A small network was shown many inputs. Here are its activations along a few directions, one row for each input.
In each table, some parts of the input vary, and every possible input appears once, in random order.
A made-up example of a description, with smaller parts first: one of 4 places along a line, together with either a single point or one of 9 places around a ring or (one of 2 separate values, together with one of 5 places around a ring).
Shared parts are said once, and a part with two or three values counts as separate values.
In the rows, 128 means zero.

Rows:
r1: [168 140  84 140 134 117  90  61 126  49 144 143]
r2: [135 161 138 161 101 148 136 127 146  91 190 102]
r3: [ 85  84 129  90 162 119 141 170 116 147 113 148]
r4: [195 170 125 160 100 148 107  68 132  69 141 104]
r5: [133 104 174 119 139 132 158 181 111 184  88 101]
r6: [154 181  38 111 102  83  98 119 157 179  83 197]
r7: [109 130  97 141 135 116 118 120 140  71 192 141]
r8: [150 172 147 167  99 160 119  98 134  67 173 112]
r9: [ 98  65 139 115 164  81 143 142 106 173  65 132]
r10: [100  81 134 100 178 112 131 169 104 165  88 141]
r11: [ 98  66 149 116 162  69 115 120 102 188  64 125]
r12: [189 132  86 135 128 117 103  41  99  50 128 155]
r13: [107 139 150 136 112 175 144 163 155 142 167 111]
r14: [125  96 190 136 129 101 133 127 108 210  61  85]
r15: [112 115 171 110 127 152 159 178 122 168 111 108]
r16: [124  94 180 135 131 113 161 150 112 194  63  93]
r17: [117 155 147 134 109 159 148 140 154 108 185 105]
r18: [ 84 131 107 116 148 139 121 129 147  90 186 145]
r19: [104 135 156 112 120 171 147 175 130 157 138 104]
r20: [ 77 105 114  92 155 139 129 168 123 136 140 144]
r21: [215 162 127 155  95 147 121  48 104  70 125 117]
r22: [130 135 103 145 130 117 110  95 129  45 178 151]
r23: [180 211  79 131  67 114 116 127 163 200  80 158]
r24: [ 81 108 108 116 147 143 125 155 149 121 170 151]
Changing only one part turns r15 into r3. The same change can be made to r2. Which row results? -> r7
What is each input in this table made of? -> one of 2 separate values, together with either a single point or one of 11 places along a line
Which other rows does r18 become when the choice among 2 separate values takes its other values? List them by row number. -> r17
Which other rows does r12 become when the choice among 2 separate values takes its other values? List them by row number. -> r21

Rows:
r25: [138 165 124 148 106 186 125 121 155 106 186 119]
r26: [ 99 145 110 139 123 127 122 139 157  83 170 135]
r27: [124 119 154 132 123 129 136 129 111  84 182 100]
r28: [106 121 121 130 165 104 121 155 130 163 108 153]
r29: [107  86 130 131 139 128 127 125 111 134 117 108]
r30: [105  95 102 116 149 108 118 151 118 131 116 127]
r31: [105 130 118 116 142 121 103 141 129 103 178 152]
r32: [135 137 177 116 123 130 142 152 118 184  83  93]
r33: [132 166  94 128 101 169 145 133 150 101 182 123]
r34: [112  92 113  97 147 119 147 123 128 112 132 134]
r35: [114 141 134 102 133 112 118 162 139 201  82 132]
r36: [199 168  65 137  93  91 107  47 117 107  87 156]
r37: [127 114 131 117 130 113 122 172 136 183  90 155]
r38: [116  85 135 120 144 126 136 109 136 116 139 116]
r39: [137  95 158 117 154 135 141 125 121  95 136 111]
r40: [203 175  67 142 110  88  78  60 130 109  90 171]
r41: [203 161  88 159  90  97  95  33 125 111  95 138]
r42: [ 96 145 115 132 115 141 142 128 142  81 164 134]
r43: [112 140 140  94 126 126 139 151 124 200  76 130]
r44: [102 144 145 152 121 158 121 115 148  86 169 130]
r45: [124 114 136 110 122 127 142 160 121 182  84 154]
r46: [155 163 132 149  98 174 148 134 144  84 189  86]
r47: [106 122 146 131 132 142 112 116 122 106 180 133]
r48: [114  93 107 104 155 105 127 135 143 113 138 135]
r49: [102 113 119 125 149 107 150 142 117 161 105 138]
r50: [107 113 149 145 155 124 130 130 123 166 110 134]
r51: [136 173  96 132 117 166 116 146 162 103 184 138]
r52: [125 110 157 147 147 112 153 143 112 144 112 100]
r53: [128 106 159 132 119 133 131 147 129 186  91 136]
r54: [121 148 160 152 121 156 136 129 135  65 169 111]
r55: [128  97 152 129 148 138 132 141  96 114 114 103]
r56: [103  94 107 109 142 122 138 139 103 130 110 126]
r57: [224 172 111 157  99 106 100  48 110  91  91 133]
r58: [146 104 167 134 111 121 155 160 118 165  94 102]
r59: [116 133 162 116 122 132 127 137 132 205  84 113]
r60: [102 129 124 109 135 136 124 130 115 102 172 151]
Changing only one part turns r52 into r28. The same change can be made to r27. Which row results? -> r31
What is each input in this table made of? -> one of 4 places along a line, together with either a single point or one of 8 places along a line
List by row number the other rows that have the place on the line of 4 in common with r59. -> r25, r29, r38, r41, r44, r47, r50, r53
Which other rows does r25 become when the place on the line of 4 takes its other values? List them by row number. -> r33, r46, r51
Start at r26 and move only the place on the line of 4, one step at a time. The first step leads to r42. Which rows follow, in order? -> r44, r54

Rows:
r61: [130 138 171 132 113 161 158 147 132 169 124  92]
r62: [154 149 103 140 117 140 107  75 122  47 173 146]
r63: [146 140 170 139 117 141 145 130 113 164  97  99]
r64: [133 145 100 140 109 146 118  95 147  53 209 139]
r65: [143 154 161 135  95 169 151 127 142 133 137  92]
r66: [160 145  62 143 138 120  96  66 129  38 156 166]
r67: [ 87 113 180 127 127 158 158 202 131 180 136  92]
r68: [136 170 133 146 107 170 125 132 150  62 210 109]
r69: [155 154 157 148  95 135 137 114 129 131 117 100]
r70: [130 163 176 140 100 187 156 158 141 121 154  88]
r71: [179 150  77 140 114 125 103  73 128  56 151 159]
r72: [180 155 132 147  93 119 132 112 135 140  95 113]
r73: [189 181  82 143  97 107  91  66 137  96 128 146]
r74: [117 147 186 137 118 179 163 178 130 157 141  88]
r75: [173 166  64 143 103 102  89  59 133  74 144 173]
r76: [121 108 167 122 131 133 141 150 107 184  85 104]
r77: [ 38  43 131  77 185  93 148 190 122 173 123 140]
r78: [111 100 128 117 143  81 119 141 123 206  55 148]
r79: [146 109 142 121 128 118 137 148 114 193  62 117]
r80: [131 142  84 150 137 121  99  72 129  31 186 153]
r81: [190 164  92 146 105 116 103  83 138  80 143 133]
r82: [179 173 122 144  85 111 120  95 134 156  80 126]
r83: [170 164 120 141 111 145 109  81 126  68 157 120]
r84: [ 79  46 105  83 187  58 131 171 109 177  73 161]
r85: [ 63  91 182 113 157 158 155 204 130 172 129 110]
r86: [ 26  53 146  82 189 111 153 221 120 161 140 136]
r87: [ 75  81 167 108 153 139 150 173 132 183 112 113]
r88: [165 157 132 141 103 103 127 115 124 191  67 126]
r89: [100 104 165 121 123 139 153 171 133 192 119  95]
r90: [ 78  63  95  80 179  49 118 154 107 192  59 174]
r91: [ 92  84 166 115 156 119 137 156 112 179  85 121]
r92: [171 141 145 138 115 126 141 129 119 173  75 112]
r93: [126 157 118 139 117 178 124 121 140  38 218 135]
r94: [114 140  85 143 133 141 111  88 148  35 214 146]
r95: [107 152 103 143 141 174 117 115 141  20 223 142]
r96: [153 162 121 134 107 165 122  98 145  72 185 112]
r97: [ 60  47 133  78 193  87 137 169  97 166  88 148]
r98: [140 124 129 125 117  95 123 134 118 212  55 130]
r99: [112  83 138 120 150  89 131 158 125 191  70 135]
r100: [159 162  52 140 131 112  84  50 128  54 142 179]
What is each input in this table made of? -> one of 5 places along a line, together with one of 8 places along a line
Changing only the place on the line of 5 turns r86 into r84. The same change can be made to r74. Which row results? -> r92
Changing only the place on the line of 5 turns r62 into r64. The same change can be made to r91. Which row results? -> r87
Which other rows does r67 become when the place on the line of 5 takes its other values? List them by row number. -> r76, r79, r89, r98
Which other rows does r75 become when the place on the line of 8 takes its other values? List them by row number. -> r73, r78, r82, r88, r90, r98, r100
Which other rows does r100 become when the place on the line of 5 takes its other values? List them by row number. -> r66, r80, r94, r95

Rows:
r101: [136 169 171 146 122 200 143 184 137 118 181  71]
r102: [148  78 129 124 139  70 144 127 124 220  47 108]
r103: [ 81  94 191 113 140 200 174 167 114 144 137  96]
r104: [215 192 137 150 103 140 116 122 122 172  74 100]
r105: [204 182 118 171  59 131 119  98 132 155 102 141]
r106: [128 160 154 166  81 190 147 158 149 103 208 114]
r107: [ 14  62 125  61 184 128 140 228 141 185 142 156]
r108: [179 128  32 108 137  73  81  44  92  51 132 184]
r109: [185 148 174 125  80  98 121 102 120 184  61  94]
r110: [ 72  57 165 120 158 129 171 186 141 168 152  81]
r111: [117 184 128 137 101 172 160 136 165  59 204 109]
r112: [118 112 100 142 154 148 106 111 155   8 206 153]
r113: [ 86  82  88  65 164  70 111 170 124 237  37 181]
r114: [102  83 138 122 172  49 128 152  85 197  24 155]
r115: [193 206  91 142  79 114 133  76 149 110  98 136]
r116: [188 131  60 147 129  93  78  55 136  56 102 175]
r117: [ 88 159 121 154 132 166 106  91 150  62 225 129]
r118: [ 28  63 175 118 192 108 155 210 102 145 129 129]
r119: [104 125 207 122  98 160 148 165 135 129 169  63]
r120: [159 179  81 160 109 110  78  33 132 111 121 152]
r121: [112 109  74 103 162 127 110  98 113   5 235 164]
r122: [160 116 157 117 122 140 147 105  99 199  31 125]
Changing only one part turns r107 into r113. The same change can be made to r110. Which row results? -> r102
What is each input in this table made of? -> one of 2 separate values, together with one of 11 places along a line
Which other rows does r120 become when the choice among 2 separate values takes its other values? List them by row number. -> r117
